A small network was shown many inputs. Here are its activations along a few directions, one row for each input.
Each table varies a few parts of the input and shows all the possible inputs, shuffled.
Descriptions start from the smaller parts, as in this example, which fits no table here: one of 8 places around a ring, together with either a single point or one of 9 places around a ring or (one of 3 separate values, together with one of 4 places along a line).
Shared parts are said once, and a part with two or three values counts as separate values.

Other details of the inputs shift rows strongly along three fixed directions, in all tables alike. That doesn't count.
These rows show it; all are for the same input, with only those details redrawn:
[ 30  33 -25 -33  18  45 -27 -15 -35  14  19  13]
[-15  -2  15  28   8  25   0  23  -9  21 -13  13]
[-13  -1  23  26   7  28   3  23  -3  19 -13  11]
[ 30  32 -28 -32  18  44 -28 -14 -36  13  17  11]
[-14  -1  15  27   9  26   1  24 -10  19 -12  14]
[ 33 -15 -38 -39  -3 -27  -8 -27   3 -18   6  19]
[ 66  38  -9 -72  22  38 -17 -36  11  -4  29   8]
[-12  -1  24  26   8  30   3  25  -4  18 -13  10]

A family of inputs:
x1: [-43  12  12  58   1  -1  -5   6 -11  -1   0 -25]
x2: [ 18  34 -28 -29   3  46 -22 -20 -36  18  16   6]
x3: [-46 -19 -67  44  -8 -53 -34  -4 -61  -6  10 -10]
x4: [ 47  36  -4 -55  13  44 -15 -30   7   9  24   6]
x5: [ -4 -32 -14   9 -11 -28   7   5  12  -3  -9  18]
x6: [  3 -25 -40  17 -17 -23   0 -16 -36  -5  25 -18]
x7: [ 20 -30  10 -14 -17 -31  21 -15  46 -24 -14   4]
x8: [ 18 -20  12 -25  -3 -36  17  -3  59 -15  -3  10]
x9: [  6 -14   6 -34 -11 -41  23 -12  45 -28 -14  -6]
x10: [ -1  18  43  -3  -3  16  18   2  24  -5 -22  -8]
x11: [-15 -20  -3  -4  -1 -37   8  16  11 -15 -17   3]
x12: [  5  19  37 -12  -5  25  14  -6  27   2 -13  -9]
x13: [-33   5  15  18  11  10  -5  38 -17  13 -13  -1]
x14: [-32  14  28  12   5  18   6  26  -9   8 -21  -5]
x15: [-33   7  21  23  -9  23   9  17  -9  13 -24  -6]
x16: [-35  10  19  16   0  15   0  24 -13  13 -20  -4]
x17: [ 10 -20 -33  -1 -16 -40   8 -22 -17 -15  18 -32]
x18: [-26  14  22  12  13  21   1  29  -7  15 -12   3]
x19: [-14  -5  15  25   7  29   0  26  -7  18 -10  12]
x20: [  2  24  41 -19   6  18  15  -2  26  -2 -11  -4]
x21: [ 34 -16 -38 -38  -7 -27  -8 -31   8 -18   5  17]
x22: [-20   4  30  30   1   4  10  14 -13   9  13 -35]
x23: [ 41  35  -2 -52   5  43  -9 -34   6   5  15  -1]
x24: [ 10  -5   5   9 -19 -38  18 -35  47 -30   8 -25]
x25: [-18   1  34  29   8   4  12  22  -7  16  21 -26]
x26: [-26   9  27  22  -9  19   6   7 -10   8 -28  -4]
x27: [-19 -21  -7  -4  -5 -37  10  15  15  -9 -12   5]
x28: [-26 -17 -64  -6  -6 -32 -22   8 -49  -2  -9   6]
x29: [13  9 41 -9 18 15 10 19 40  6  4 10]
x30: [-15   3  14  19  17  21  -1  38  -4  18  -4  10]
x31: [ 30  33 -25 -33  18  46 -27 -15 -35  12  17  12]
x32: [-18 -30 -63  28  -7 -40 -19  10 -66   6  29 -10]
x33: [  7 -18  12 -17 -19 -34  21  -8  36 -27 -23 -10]
x34: [ 21  39 -30   8   3  34 -28 -37 -31   3  38 -10]
x35: [ 26 -28  11   3 -10 -31  18 -12  28 -15  33  -9]
x36: [-33 -13 -64  -2 -14 -39 -19   2 -63 -12 -23   4]
x37: [-15   4  21  19  14  21   1  29   1  17  -9  11]
x38: [ -6 -31 -10   8 -21 -27   9 -11   6  -9 -23   9]
x39: [ 18 -18  28  28 -13 -29  16 -20  61 -21  20  -1]
x40: [ 29 -24   9 -25 -17 -31  22 -25  49 -25 -14   3]
x41: [  3 -13 -42  21  -5 -44 -20 -18 -12  -9  32   2]
x42: [13  8 43 -7 20 15 10 19 40  5 -1  8]
- The inputs of x2 and x15 match in every part but one. If x23 is changed in the same way as x2 into x15, which row does it become? => x12
- What do these inputs look like to the network? => one of 6 places around a ring, together with either one of 2 separate values or one of 5 places around a ring
- Change only the place on the ring of 5 in x16. List by row number the other rows that result. => x9, x14, x20, x36
- List by row number the other rows that have the place on the ring of 6 in common with x39. => x4, x5, x19, x21, x31, x35
